A small network was shown many inputs. Here are its activations along a few directions, one row for each input.
In each table, some parts of the input vary, and every possible input appears once, in random order.
Descriptions start from the smaller parts, as in this example, which fits no table here: one of 6 places along a line, together with either a single point or one of 9 places around a ring or (one of 2 separate values, together with one of 5 places around a ring).
Shared parts are said once, and a part with two or three values counts as separate values.
In the rows, zero is written as 128.

Other details of the inputs shift rows strongly along two fixed directions, in all tables alike. That doesn't count.
These rows show it; all are for the same input, with only those details redrawn:
[208 161 142 102 114  71 163  89 155 117 135]
[105 133 132 137  81 130 144 106 110 120 134]
[207 161 142 101 121  73 164  90 153 118 133]
[103 132 132 138  68 129 143 102 111 118 139]
[108 132 132 137  62 125 143  99 115 117 142]
[ 88 129 130 142  83 142 142 111 103 122 132]

A family of inputs:
row 1: [ 93 101 133 121 163 182  97 163 121 142  79]
row 2: [103 112 110 130 198 172  92 182 108 149 133]
row 3: [198 180 144 131 121  45 147 120 210 131 143]
row 4: [ 42 121 125 123 200 177 154 180 107 131  89]
row 5: [ 98 134 139 133  65 142 145 108 139 105 127]
row 6: [216 127 131  82 101  74 120 133 161 136 151]
row 7: [210 146 145  98 211 133 119 154 118 146  91]
row 8: [220 122 135  89 118  79 111 108 165 141 127]
row 9: [105 101 112 136 189 157  97 186  91 140 121]
row 10: [195 172 146 124 240 109 100 194 164 160  89]
row 11: [103 132 132 138  68 129 143 102 111 118 139]
row 12: [ 93 102 114 154  88 108 130  92 129 115 148]
row 13: [ 91 111 124 130  91 115 139  96 127 131 131]
row 14: [113 116 140 129  79 176  99 144 124 122 113]
row 15: [112 125 121 159  73 119 136  98 114 103 153]
row 16: [ 40 113 131 135 200 181 142 151 110 134  71]
row 17: [112 105 115 137 184 168  81 146 119 150 121]
row 18: [104 110 127 108 146 166 110 184 127 135 105]
row 19: [ 92 110 110 145  85 104 142 121 124 111 168]
row 20: [201 119 127 113 237 112 105 147 131 142  96]
row 21: [191 147 131  87 127  54 170 111 164 124 147]
row 22: [ 80 119 103 143  98 128 135 122 137 121 177]
row 23: [116 113 125 153 175 179  91 164  78 133 108]
row 24: [ 89 133 114 160  97 153 129 105 120 116 158]
row 25: [211 152 133 113 234 143 105 150 132 142 114]
row 26: [ 93 115 108 148 106 125 127  91 147 125 158]
Q: The inputs of row 20 and row 12 match in every part but one. If row 8 is changed in the same way as row 20 into row 12, which row does it become?
A: row 13
Q: What is each input in this table made of?
A: one of 2 separate values, together with either a single point or (one of 3 separate values, together with one of 4 places along a line)
Q: Change only the place on the line of 4 in row 18. List by row number the other rows that result.
A: row 2, row 6, row 9

A family of inputs:
row 27: [140 128 138 123 211 147 121 165 137 148  78]
row 28: [169 141 134 107 215 105 121 149 162 137  98]
row 29: [176  90 134  83  86  88 121 108 153 123 158]
row 30: [110 126 123 127  90 148 136 105  97 123 117]
row 31: [169 141 138 121  75  86 156 115 151 112 139]
row 32: [ 87 109 111 139 105 138 112 133 155 136 145]
row 33: [163 130 105 118 232 124 128 147 128 148 113]
row 34: [ 39 102 126 143 100 204  92 155 102 137 103]
row 35: [169 145 144 121 220 134 121 165 121 157  96]
row 36: [175 124 117 131  95  96 116 101 169 116 180]
row 37: [176 126 130 130  91  90 105 102 159 109 164]
row 38: [ 31 100 114 160 108 174  94 174  90 127 130]
row 39: [107 122 137 156  98 145 135 111 111 114 131]
row 40: [172 157 148 106  74 104 143  96 142 125 141]
row 41: [182 142 139 111 220 156 115 150 117 131  95]
row 42: [ 96 131 138 121  90 152 137 115 130 121 109]
row 43: [150 141 117 120  90  83 160 113 161 113 164]
row 44: [ 92 118 102 144 109 128 145 105 114 128 147]
row 45: [155 138 114 115 224 124 134 175 140 139 119]
row 46: [168 138 122 120  93  71 145  82 144 114 144]
row 47: [ 94 126 129 153 108 131 129 108 113 107 143]
row 48: [120 129 141 131  88 118 146 109 149 123 117]
row 49: [104 135 133 124  85 149 141 135 110 114 121]
row 50: [158 149 137 117 229 119 114 161 125 150 107]
row 51: [ 49  89 112 168 104 187  95 148  74 143 114]
row 52: [111 130 136 136  93 159 131 107 106 109 129]
row 53: [ 17 114 125 156 120 167 126 138 104 125 109]
row 54: [168 149 149 125  79  89 148  99 146 129 144]
row 55: [180 155 145 100 216 144 118 160 119 153  94]
row 56: [ 51  93 125 176 108 197  90 151  83 130 125]
row 57: [177 156 142 115  78  59 144  87 162 119 162]
row 58: [175 153 129 116  83  66 155  86 171 126 177]
row 59: [192 127 124 106  73 107 112 100 142 126 139]
row 60: [105  93 134 101 108 124 149 111 112 119 135]
row 61: [116 145 123 119 236 134 162 145 141 140  95]
row 62: [121 114 128 140  86 134 113 152 128 127 133]
row 63: [152 158 133 112 234 108 158 161 123 124  93]
row 64: [148 129 117 122 229 127 115 152 110 142  96]
row 65: [105 118 123 147  94 135 140 109 102 128 120]
row 66: [ 29 105 110 164 118 182  97 158  95 151 151]
row 67: [ 94 124 116 153 113 137 141 107 123 114 158]
row 68: [185 134 133 102  68 108 118 129 154 117 143]
Q: What is each input in this table made of?
A: one of 2 separate values, together with either a single point or (one of 4 places along a line, together with one of 5 separate values)
Q: The inputs of row 51 and row 65 match in every part but the choice among 2 separate values. If row 59 is changed in the same way as row 51 into row 65, which row does it become?
A: row 30
Q: Change only the place on the line of 4 in row 63. List by row number the other rows that result.
A: row 31, row 43, row 49
Q: A walk changes only the place on the line of 4. It starts at row 58 and steps to row 57. List the rest of the walk in order.
A: row 54, row 40
Q: Change only the choice among 5 separate values in row 34. List by row number the other rows that result.
A: row 41, row 55, row 59, row 68
Q: Change only the choice among 2 separate values in row 57. List by row number the other rows that result.
A: row 50

A family of inputs:
row 69: [122 130 124 132 135 140 126 141 122 130 127]
row 70: [117 123 129 129 137 133 118 141 128 135 126]
row 71: [109 131 128 129 138 129 135 132 125 132 124]
row 72: [125 125 129 133 137 137 116 134 116 132 127]
row 73: [116 127 126 126 137 138 125 138 129 134 128]
row 74: [ 94 110 124 140  25 139 113 107 130 120 154]
row 75: [114 124 123 131 139 130 136 126 118 130 122]
row 76: [118 130 128 132 136 136 132 138 121 124 125]
row 77: [158 136 134 119 127 110 135 114 137 120 137]
row 78: [146 133 132 117 120 107 135 121 148 122 138]
row 79: [163 132 135 116 120 112 123 122 143 128 124]
row 80: [155 140 133 122 126 106 140 111 134 125 134]
row 81: [116 131 132 129 133 136 136 127 119 130 113]
row 82: [158 135 137 114 121 112 137 117 144 121 125]
row 83: [115 134 127 135 136 131 137 134 118 129 122]
row 84: [123 128 126 130 137 142 123 131 117 131 129]
row 85: [154 138 128 131 131 109 129 111 154 125 134]
row 86: [121 120 120 127 138 138 125 132 122 131 126]
row 87: [116 120 124 128 140 134 131 130 121 125 125]
row 88: [122 116 123 131 138 133 118 136 121 132 124]
row 89: [123 126 127 135 135 135 119 143 121 131 124]
Q: What is each input in this table made of?
A: either a single point or (one of 4 places along a line, together with one of 5 separate values)
Q: Change only the choice among 5 separate values in row 88. List by row number the other rows that result.
A: row 70, row 72, row 79, row 89
